A small network was shown many inputs. Here are its activations along a few directions, one row for each input.
In each table, some parts of the input vary, and every possible input appears once, in random order.
Descriptions start from the smaller parts, as in this example, which fits no table here: one of 2 separate values, together with either a single point or one of 11 places along a line or (one of 6 places along a line, together with one of 8 places around a ring).
Shared parts are said once, and a part with two or three values counts as separate values.
In the rows, 128 means zero.

Other details of the inputs vary at random and push rows far along two fixed directions, the same in every table; ignore that.

Table:
r1: [ 69  82  50 150 180 207 145  97 123 184 130]
r2: [137 145 197 128  90  58 115 161 125  69 138]
r3: [143 138 178 138  83  41 124 164 127  75 129]
r4: [ 28  20 125 212 145  97 141 106 138  57 187]
r5: [139 141 194 128  87  48 114 154 124  79 141]
r6: [189 200 104  78 141 146  99 152 134 186  60]
r7: [191 148 192 133  63  82 171 113 158  61 172]
r8: [228 203  94  72 103 170 138 104 179 173  87]
r9: [179 199 119  67 143 150 107 162 141 195  68]
r10: [ 27  32 128 217 135 121 166 113 114  51 195]
r11: [ 75  90  52 157 189 215 139  94 120 171 128]
r12: [192 149 177 138  53  81 168 114 157  55 166]
r13: [101  98  72 140 184 229 163  46 191 164 160]
r14: [ 73  90  70 147 193 221 130  83 116 174 136]
r15: [ 34  18 117 215 135 102 150 104 124  55 189]
r16: [158 127 190 130  82  53 141 161 104  85 150]
r17: [149 130 178 128  79  45 108 153 122  72 134]
r18: [ 27  39 151 209 158 118 142  92 118  50 203]
r19: [ 59  44 141 211 135 128 171  57 194  38 219]
r20: [ 68  93  74 148 211 210 134  93 134 176 133]
r21: [144 142 175 134  70  61 123 160 110  62 130]
r22: [142 144 200 130  96  58 139 169 118  75 144]
r23: [141 139 180 132  78  46 112 154 122  73 131]
r24: [147 141 173 140  75  56 135 171 115  65 127]
r25: [186 195 121  61 125 166 115 150 111 196  80]
r26: [197 198 118  74 138 160 121 151 111 196  78]
r27: [ 26  31 144 212 144 122 168 112 116  57 200]
r28: [ 69  76  70 137 203 200 134  95 137 189 138]
r29: [188 185 114  63 141 138 101 154 139 204  74]
r30: [ 76  73  48 146 181 206 140  96 123 183 133]
r31: [ 65  81  44 151 181 199 135  96 134 178 118]
r32: [ 58  87  55 149 194 205 127 104 150 170 114]
r33: [180 199 127  57 138 160 107 150 123 196  79]
r34: [186 191  97  67 115 147 102 144 119 194  65]
r35: [147 132 192 125  88  47 109 153 124  78 144]
r36: [155 145 172 147  82  54 129 161 110  62 128]
r37: [144 140 198 129  93  48 138 162 116  85 147]
r38: [181 194 116  67 140 140 105 155 139 204  70]
r39: [ 74  73  66 136 185 211 130  85 120 186 141]
r40: [158 129 177 129  67  57 127 153  97  76 148]
r41: [148 148 194 141 102  52 120 162 125  69 136]
r42: [ 60  41 127 215 127 126 170  56 192  32 209]
r43: [146 149 196 135  96  57 108 152 120  66 139]
r44: [ 68  81  66 145 189 208 147  95 125 190 135]
r45: [188 191 119  61 123 156 114 143 109 206  82]
r46: [187 200 107  73 135 151  87 142 129 183  62]
r47: [ 60  86  74 135 196 206 127  86 132 186 137]
r48: [154 128 170 131  68  49 117 152 109  71 136]
r49: [178 197 108  65 128 153  94 152 134 186  61]
r50: [189 186 122  53 137 149 101 142 122 205  85]
r51: [ 70  90  48 153 185 212 118  84 126 163 120]
r52: [190 192 103  66 113 155 111 144 108 200  77]
r53: [196 200 105  73 123 164 106 142 104 187  75]
r54: [148 142 182 133  68  69 133 161  99  67 142]
Description of these inputs: one of 6 places around a ring, together with either a single point or (one of 2 separate values, together with one of 4 places along a line).
Question: Changing only the place on the ring of 6 turns r24 into r22. The same change can be made to r48. Which row results?
Answer: r50
Question: Changing only the place on the ring of 6 turns r35 into r40. The same change can be made to r43. Which row results?
Answer: r53
Question: Which other rows does r28 become when the choice among 2 separate values takes its other values? List them by row number.
Answer: r50
Question: Start at r51 and move only the place on the line of 4, one step at a time. The first step leads to r21. Which rows follow, in order?
Answer: r34, r48
Question: Which other rows agree with r17 in the place on the ring of 6? List them by row number.
Answer: r3, r4, r6, r23, r32, r42, r46, r49
Question: Which other rows does r25 become when the choice among 2 separate values takes its other values? List them by row number.
Answer: r27

Table:
r55: [197 174  92  73 103 171 110 107 102 184  95]
r56: [ 59  59 128 219 141 125 180  94 175  38 188]
r57: [192 192 114  83 142 161 149 132 182 189  92]
r58: [ 49  69  61 148 200 165 115 111 167 183 116]
r59: [ 54  50 160 193 153 120 173  81 176  60 213]
r60: [164 194 118  82 144 173  99 149  76 183  78]
r61: [167 167 188 136  93  91 127 115 151  55 147]
r62: [173 125 142 138  53  71 158 149 108  83 139]
r63: [141 145 168 146  95  72 148 191  82  82 122]
r64: [ 47  67  78 131 207 169 103  98 162 185 128]
r65: [ 48  85  49 156 188 186  91  97 153 150 104]
r66: [133 133 191 116 107  47  78 148 134  89 133]
r67: [165 168 173 145  83  92 140 131 157  50 135]
r68: [ 60  24 137 188 115 123 149  73 107  70 218]
r69: [137 143 205 124 105  79 119 165  73  93 148]
r70: [162 174  86  85 143 129  91 162 153 185  51]
r71: [163 179 114  83 147 153 137 179  97 210  79]
r72: [195 157 104  58 111 155 135 123 119 213 108]
r73: [168 135 147 137  47  83 139 135  99  71 139]
r74: [161 176 131  67 153 156 125 165  92 212  91]
r75: [ 51  95  61 164 186 219 132 114  91 155 119]
r76: [ 83  99  93 142 198 221 134  57 176 157 158]
r77: [133 143 175 128 100  51  74 144 127  72 119]
r78: [170 119 158 128  59  62 164 149 113 103 152]
Question: Describe the family of inputs behind these rows.
Answer: one of 4 separate values, together with one of 6 places around a ring
Question: Changing only the choice among 4 separate values turns r71 into r57. The same change can be made to r63. Which row results?
Answer: r56
Question: Which other rows does r74 become when the choice among 4 separate values takes its other values? List them by row number.
Answer: r59, r64, r72
Question: Which other rows does r77 become when the choice among 4 separate values takes its other values? List them by row number.
Answer: r55, r60, r61
